Each row below holds a small network's activations on one input, seen along a few directions.
Each table varies a few parts of the input and shows all the possible inputs, shuffled.
A made-up example of a description, with smaller parts first: one of 6 places along a line, together with either a single point or one of 11 places around a ring or (one of 3 separate values, together with one of 8 places around a ring).
Shared parts are said once, and a part with two or three values counts as separate values.

Other details of the inputs vary at random and push rows far along two fixed directions, the same in every table; ignore that.

Table:
x1: .00	.38	.51	-.34	.22	.10	.30	.09	.50	.08	.27
x2: -.02	.44	.78	-.34	.22	.19	.53	.12	.78	.17	.54
x3: .21	.07	.26	.41	.24	.18	.38	-.08	-.03	.09	.09
x4: -.48	-.01	-.35	-.68	-.27	-.35	-.26	.46	.00	-.16	.22
x5: .32	.18	.62	.10	.25	.28	.26	-.17	.46	.23	.15
x6: -.35	-.13	-.64	-.69	-.44	-.52	-.37	.30	-.25	-.25	.07
x7: -.41	-.10	-.66	-.65	-.34	-.52	-.44	.36	-.21	-.18	.01
x8: -.49	.04	-.32	-.75	-.24	-.44	-.18	.36	-.04	-.20	.11
x9: -.03	.40	.75	-.32	.28	.19	.50	.14	.82	.20	.55
x10: .19	.06	.20	.21	.15	.38	.20	-.19	.17	.09	-.31
x11: .33	-.40	-.42	.88	-.04	.03	-.25	-.33	-.67	.00	-.47
x12: -.39	-.05	-.48	-.49	-.24	-.51	.13	.54	-.23	-.12	.41
x13: -.47	.01	-.36	-.66	-.38	-.39	-.19	.38	.02	-.16	.25
x14: .29	-.23	-.19	.55	.02	.32	-.18	-.37	-.19	.06	-.65
x15: .22	.09	.37	.28	.07	.28	-.02	-.20	.14	.04	-.12
x16: .15	.22	.52	.29	.42	.33	.55	-.06	.17	.13	.22
x17: .17	.19	.66	.12	.35	.33	.23	-.16	.46	.08	.05
x18: .40	-.29	-.17	.82	.04	.06	-.04	-.28	-.41	.08	-.26
x19: .24	-.32	-.41	.80	-.06	.17	-.27	-.42	-.75	-.02	-.49
x20: -.12	.38	.64	-.20	.55	.24	.77	.27	.51	.16	.62
x21: .32	-.36	-.31	.72	-.24	.10	-.57	-.48	-.39	-.01	-.58
x22: -.50	-.14	-.56	-.65	-.41	-.47	-.40	.35	-.27	-.29	-.01
x23: .33	-.11	.02	.30	.02	.11	-.19	-.33	-.03	.01	-.25
x24: .46	-.34	-.26	.62	-.29	.04	-.51	-.50	-.49	.03	-.59
x25: -.56	-.04	-.52	-.56	-.08	-.31	.04	.48	-.26	-.11	.37
x26: .19	.06	.34	.23	.22	.19	-.01	-.27	.17	.06	-.20
Each input here is: one of 2 separate values, together with either a single point or one of 4 places along a line or one of 8 places around a ring.
Changing only the choice among 2 separate values turns x18 into x12. The same change can be made to x25. Which row results?
Answer: x19

Table:
x27: .13	.22	.56	-.17	.08	.09	.24	.00	.61	.10	.17
x28: .62	-.01	.57	.91	.35	.47	.41	-.40	.15	.30	.00
x29: .11	.31	.54	-.22	.07	.23	.17	-.06	.53	.12	.23
x30: -.30	-.03	-.27	-.32	-.12	-.23	-.01	.23	-.26	-.17	.13
x31: .12	.15	.37	.06	.31	.09	.48	.14	.31	.17	.47
x32: -.25	-.03	-.13	-.39	-.30	-.33	-.33	.15	.04	-.15	.06
x33: -.25	-.04	-.29	-.35	-.06	-.27	-.03	.24	-.24	-.18	.10
x34: -.10	.22	.43	-.16	.40	.31	.31	.03	.44	.05	.12
x35: -.20	-.04	-.36	-.35	-.08	-.26	.03	.26	-.20	-.13	.08
x36: .19	-.17	-.11	.61	-.01	.05	-.15	-.34	-.41	.01	-.24
x37: -.40	-.03	-.36	-.37	-.14	-.05	-.10	.24	-.05	-.14	-.04
x38: -.30	-.01	-.29	-.36	-.04	-.22	-.13	.29	-.16	-.10	.01
x39: .25	-.18	-.14	.58	.05	.02	-.16	-.32	-.39	.00	-.26
x40: -.36	-.09	-.40	-.40	-.12	-.09	-.04	.24	-.02	-.08	-.08
x41: -.02	.30	.45	-.08	.26	.27	.39	.12	.35	.11	.19
x42: .02	.24	.42	-.11	.27	.24	.45	.12	.39	.16	.14
x43: .29	-.18	-.20	.58	.03	.03	-.10	-.31	-.35	.04	-.29
x44: -.14	-.04	-.26	-.50	-.34	-.24	-.25	.13	.07	-.03	.02
x45: .29	-.23	-.17	.70	-.09	.08	-.11	-.21	-.39	.05	-.12
x46: .08	.28	.59	-.13	.06	.13	.18	.00	.57	.05	.21
x47: -.36	-.01	-.27	-.33	-.11	-.19	-.12	.28	-.18	-.09	.03
x48: -.21	-.13	-.33	-.19	-.09	-.34	-.05	.31	-.22	-.06	.33
x49: .35	-.15	-.02	.34	-.11	.09	-.48	-.44	-.15	.01	-.41
x50: .07	-.20	-.13	.46	.04	.27	-.26	-.34	-.25	-.03	-.49
x51: .05	.22	.39	-.01	.25	.12	.54	.06	.33	.16	.33
x52: -.28	.00	-.35	-.23	-.20	-.27	.01	.25	-.21	-.09	.21
x53: -.26	-.02	-.36	-.37	-.07	-.21	-.07	.31	-.12	-.05	-.01
x54: .33	-.18	.03	.43	-.12	.00	-.46	-.38	-.11	-.06	-.43
x55: -.34	-.06	-.40	-.41	-.04	-.11	-.10	.23	-.02	-.11	-.07
x56: .39	-.16	-.08	.34	-.13	.10	-.42	-.43	-.12	.05	-.43
x57: .29	-.21	-.17	.50	-.05	.12	-.03	-.29	-.37	-.01	-.39
x58: .02	.17	.46	.09	.27	.12	.43	.11	.25	.14	.52
x59: -.15	-.04	-.22	-.42	-.26	-.36	-.29	.18	.10	-.12	.01
x60: .25	-.15	-.13	.53	-.06	.16	-.09	-.29	-.41	-.06	-.35
x61: .07	.28	.59	-.23	.13	.19	.12	-.09	.50	.12	.25
What is each input in this table made of?
Answer: one of 5 places around a ring, together with either one of 2 separate values or one of 5 places along a line
Changing only the place on the ring of 5 turns x30 into x57. The same change can be made to x50. Which row results?
Answer: x40
Change only the place on the line of 5 in x55. List by row number the other rows that result.
Answer: x31, x35, x43, x53
Change only the choice among 2 separate values in x29. List by row number the other rows that result.
Answer: x46
Change only the place on the ring of 5 in x61. List by row number the other rows that result.
Answer: x29, x44, x49, x56

Table:
x62: -.17	.18	.08	-.34	.03	.06	.34	.43	.27	.18	.45
x63: .42	-.03	.33	.37	.31	.45	-.08	-.51	.07	.02	-.42
x64: .25	-.09	.22	.64	.20	.42	.05	-.39	.22	.15	-.40
x65: .32	-.08	.30	.64	.18	.52	.04	-.38	-.06	.07	-.14
x66: .43	-.06	.24	.63	.21	.37	.06	-.22	.14	.19	-.41
x67: .54	-.07	.23	.79	.33	.16	.20	-.24	-.16	.22	-.03
x68: -.12	-.31	-.71	-.06	-.46	-.32	-.24	.12	-.39	-.18	-.42
x69: -.05	.17	.12	-.28	.11	-.27	.60	.32	.09	.01	.55
x70: -.05	.25	.12	-.64	.04	-.06	.39	.18	.36	.02	.15
x71: -.38	-.16	-.55	.00	-.37	-.16	-.51	.06	-.66	-.21	-.20
x72: -.20	.11	.21	-.31	.28	-.15	.34	.30	.09	-.09	.60
x73: .47	-.02	.21	.66	.00	.41	.30	-.36	-.06	.17	-.19
x74: -.29	-.19	-.52	.09	-.17	-.45	-.43	.07	-.80	-.27	-.07
x75: -.19	-.27	-.75	-.22	-.30	-.23	-.51	-.08	-.31	-.08	-.41
x76: -.33	.38	.32	-.65	.21	.02	.07	.14	.27	-.09	.12
x77: -.34	.16	.06	-.33	.02	.10	.32	.26	.35	.13	.46
x78: .03	.29	.42	-.48	-.25	-.30	-.16	.10	.59	-.06	.52
x79: -.25	.13	.09	-.24	.22	-.18	.40	.27	.21	.08	.59
x80: .07	-.35	-.36	-.14	-.73	-.56	-.82	-.08	-.23	-.05	-.10
x81: .30	-.10	.34	.57	.26	.45	-.01	-.36	.11	-.02	-.39
x82: -.45	.30	.33	-.44	.16	.02	.14	.29	.30	-.13	.15
x83: -.01	-.25	-.73	-.23	-.28	-.28	-.49	.09	-.39	-.04	-.42
What is each input in this table made of?
Answer: either one of 2 separate values or (one of 4 places along a line, together with one of 5 places along a line)
Change only the place on the line of 4 in x67. List by row number the other rows that result.
Answer: x62, x66, x83
Change only the place on the line of 5 in x74. List by row number the other rows that result.
Answer: x67, x69, x72, x79
